Each row below is a small network's average activation on inputs in which a field has the value named, seen along a few directions.
Related values have similar rows: they may be neighbours, one step apart, or belong to one group.
Random noise pushes rows far along 16 fixed directions. That doesn't count. These rows show it; they differ only by the noise:
[-418  166 -216   27  336  -68   47  -56  -57 -216  203 -578 -432 -347
  -32  123  146 -202 -353  254 -325  189  264 -148 -461   28  499]
[-109   46  401  -36  -48 -174  -62 -269 -604 -237 -193 -104 -225   38
 -172 -198 -340 -357  151  176 -196  248  104  -53  380 -291  151]
[ -92  288   37 -212   67  151   38 -184  -12   86   99  382  376  113
  200  234   57  189  303  -16  -29 -335 -213 -164  211   31  100]
[-390  260  -96  -97  116 -222  -70   56 -317  -84  151 -232 -176  -99
   80   54  287 -156   82  372 -135   26   78 -166 -109   30  472]
[-421  190 -195 -306  367 -702  187   54 -289   73  180 -109 -165  -76
  143 -311  410 -110   92 -146   59 -208  294  -45  -48  538  118]
[-217  101 -326 -480  405   57  636  165   65  464  246  -68 -329   57
  -36  396  101   64 -238   -9  130   58  101  408 -298   88 -119]
[-126  206  159   34   38 -154 -194  112 -199   78   80   -4 -374   -7
 -162  -97   -8   71  233  385  -58  -85  146  199 -134  -49 -115]
[  49  589  215  561 -306 -132 -100 -452   92 -322 -386 -297 -137  138
 -180  462 -507  562 -103  430 -471   99  -71   -7   23 -362  227]
[  85 -286  138  192  206 -485 -122 -201  -89 -424 -118  -54 -273  175
 -714   -8  151  120 -274  138  -45 -105  265  200 -429  297 -337]
[-127  406    5   30  105 -514  225 -349 -194 -199 -255 -336 -393    4
    3  -73 -359   46 -268 -122 -134  -58  316   80  160  101   19]
[ 166  102 -308 -260 -151 -170 -471  147 -156  -62 -253 -338  -17 -195
 -311 -150  326 -653  -37   47 -523 -453   13 -272 -562 -116  -19]
[-169    9 -223 -138   87 -164  506  -50 -116  167   -1 -326 -112 -149
 -174   90 -343  -79  133 -240   30  462 -232  194  323 -262  -48]
[  53  138  112 -223  204  144  303 -466 -117  124   43  -93  -21  -42
  -45   62 -678   54   -8   33 -372  202  -48  326  218 -510  -95]
[  48  262   73  401 -253  262   66   25  161 -237  -45  317  135  197
  230  462  -24  505 -169  275   71 -103 -188   67  173  -88   59]
[-247  167  152 -101  149   64  144 -369   74 -210   39 -349 -134   25
  -86  272 -116   73  -10   94  -41  218   43 -192  -46  -61  537]
[ -23  -67 -207  104  -76   37  122  130 -136  348 -137  -67   58   78
  357  264   19  -94 -315  287   87  252   27 -153   92 -158  362]
[ 107  398  -39 -266 -211 -508   24 -178  -67 -212 -340 -295  -78   35
 -365 -154  -45  -99  267 -316 -425 -223 -103   76 -126 -112 -123]
[  42  121   99  386  -77 -290 -227 -198   46  268 -116 -181   -3 -170
  372 -410 -473  235  192   79  -59  166  140  -91  296 -180  145]


Field G:
g4: [   9 -357  105  131 -259 -242   23  194 -405 -141 -262 -170  169   75
 -192  -17  198 -487 -313   48 -162  204  -13 -263  220   58   21]
g6: [  53  -81 -224  153   75 -150 -172 -126 -106 -242   39  -28   92  -64
  123  -11  140    6 -382  115 -185    5  111  -19 -188  120  123]
g7: [ 152 -251   71 -283  -11  218   47  -60   75 -431  230  116   69   20
  106 -237   82  -98    0 -121  227  -15  -92  234   53 -184   81]
g5: [ 160 -254 -456  375   49 -206  171 -133   55   89    1 -332  499 -120
  -81   36 -355  118 -392   20 -196  235 -183   85  294   -3 -286]
g10: [-201 -265  334  440 -320   44  -70  163 -401   37  -72 -104  413  -36
  210 -103   66 -281  131  246 -297  623 -113 -460  522  -20  328]
g2: [  97  356 -343  113 -312 -352  207  324   68  261 -265  108   25  171
  551    4   94  286 -161 -161  227  -94   10  127  127  113   53]
g8: [-287  402    2 -196   33  348   -7 -138  -72 -194   -2 -170 -213 -171
 -128  281 -399 -173  167 -205  472 -229 -147 -288  615   66    4]
g9: [ 168  148 -366  -17 -113 -379 -389 -112 -252  -89 -296 -148   31  111
  -72   49  175 -140 -124  210 -164 -104  -36 -129 -302 -115  260]
g3: [ -12   86  258  186   39 -126   11 -134  181 -335  -61  174  149   52
   17  -88  194  195 -275 -306 -258 -206  217 -120 -145  540 -117]
g1: [-184  247 -123 -292 -182 -357  387  -70 -313 -196  -19 -210  309  360
 -333  274   45  -23  274   47   -1   33 -386   98  513  134 -124]
The values of G form a 2 by 5 grid.
- Which values are neighbours of g2? Give them in the order they are listed. => g7, g8, g9
- Which values are neighbours of g10? Give them in the order they are listed. => g6, g1
A value of G combines one of 2 hidden first parts with one of 5 second parts; all combinations occur once.
- Changing only the second part turns g10 into g3. g1 has the same second part as g10; what does that change turn g1 into? => g9
- Changing only the second part turns g6 into g8. g5 has the same second part as g6; what does that change turn g5 into? => g2

Field L:
l7: [-146 -220  -99  258  -46  106  443  512  -50  263  -21  -39  315 -110
 -356  228  127 -232 -472 -140 -290  106 -139  -37  100  475 -657]
l6: [-522  412 -318  283  427 -381  475 -335  227 -212  414 -257   98 -368
 -113  341 -185  768   62 -116 -281  103 -245  134  164  107   59]
l8: [ 149  -66  -19 -105  468 -102  286 -567  125  343 -433  505 -516  476
 -486  689 -193  428  -15 -309  408  140  114  113 -479  -43  -46]
l10: [-263  -73  234 -244  578  133  104 -246 -311  203  168  298 -611   13
   12  -89   63 -135   77  -71 -194  461  518   68 -493   69  328]
l9: [-155  334 -770  -97  275 -571 -391 -104 -395 -549  385 -472 -400 -396
 -268 -204 -274 -106   12  346  636 -779 -133  405  350  116 -617]
l2: [-269 -280  323 -106  238  660  637  426  384 -232  519  -48 -124 -105
 -161  343  478  -42 -631  -63 -176  123  164  232 -398  440 -232]
l5: [  36  175  939 -594   81  296 -170 -548 -179  397 -489  198 -104  491
 -182   96 -352 -361  289   18  113 -243  444 -549  107   70  394]
l1: [-242  683  326  -89 -669  104  250  400  159  -25  -88 -932 -341  310
  365  166  -51   64  -63  718  118   71  154   37  282 -185  623]
l4: [-367 -199  861 -342  336  403  -27  -95  204  183  151 -309 -264 -102
 -327 -323  125 -532  208 -342 -479  104  607 -607 -511  570  167]
l3: [ 385 -314 -298 -320   87  340    3    0 -194  571 -115  722  526  172
 -100  341  -73 -114  149 -134  -28  -92 -378  128   95 -314 -477]
A value of L combines one of 2 hidden first parts with one of 5 second parts; all combinations occur once.
- Changing only the second part turns l9 into l8. l2 has the same second part as l9; what does that change turn l2 into? => l5
- Changing only the second part turns l7 into l6. l10 has the same second part as l7; what does that change turn l10 into? => l1
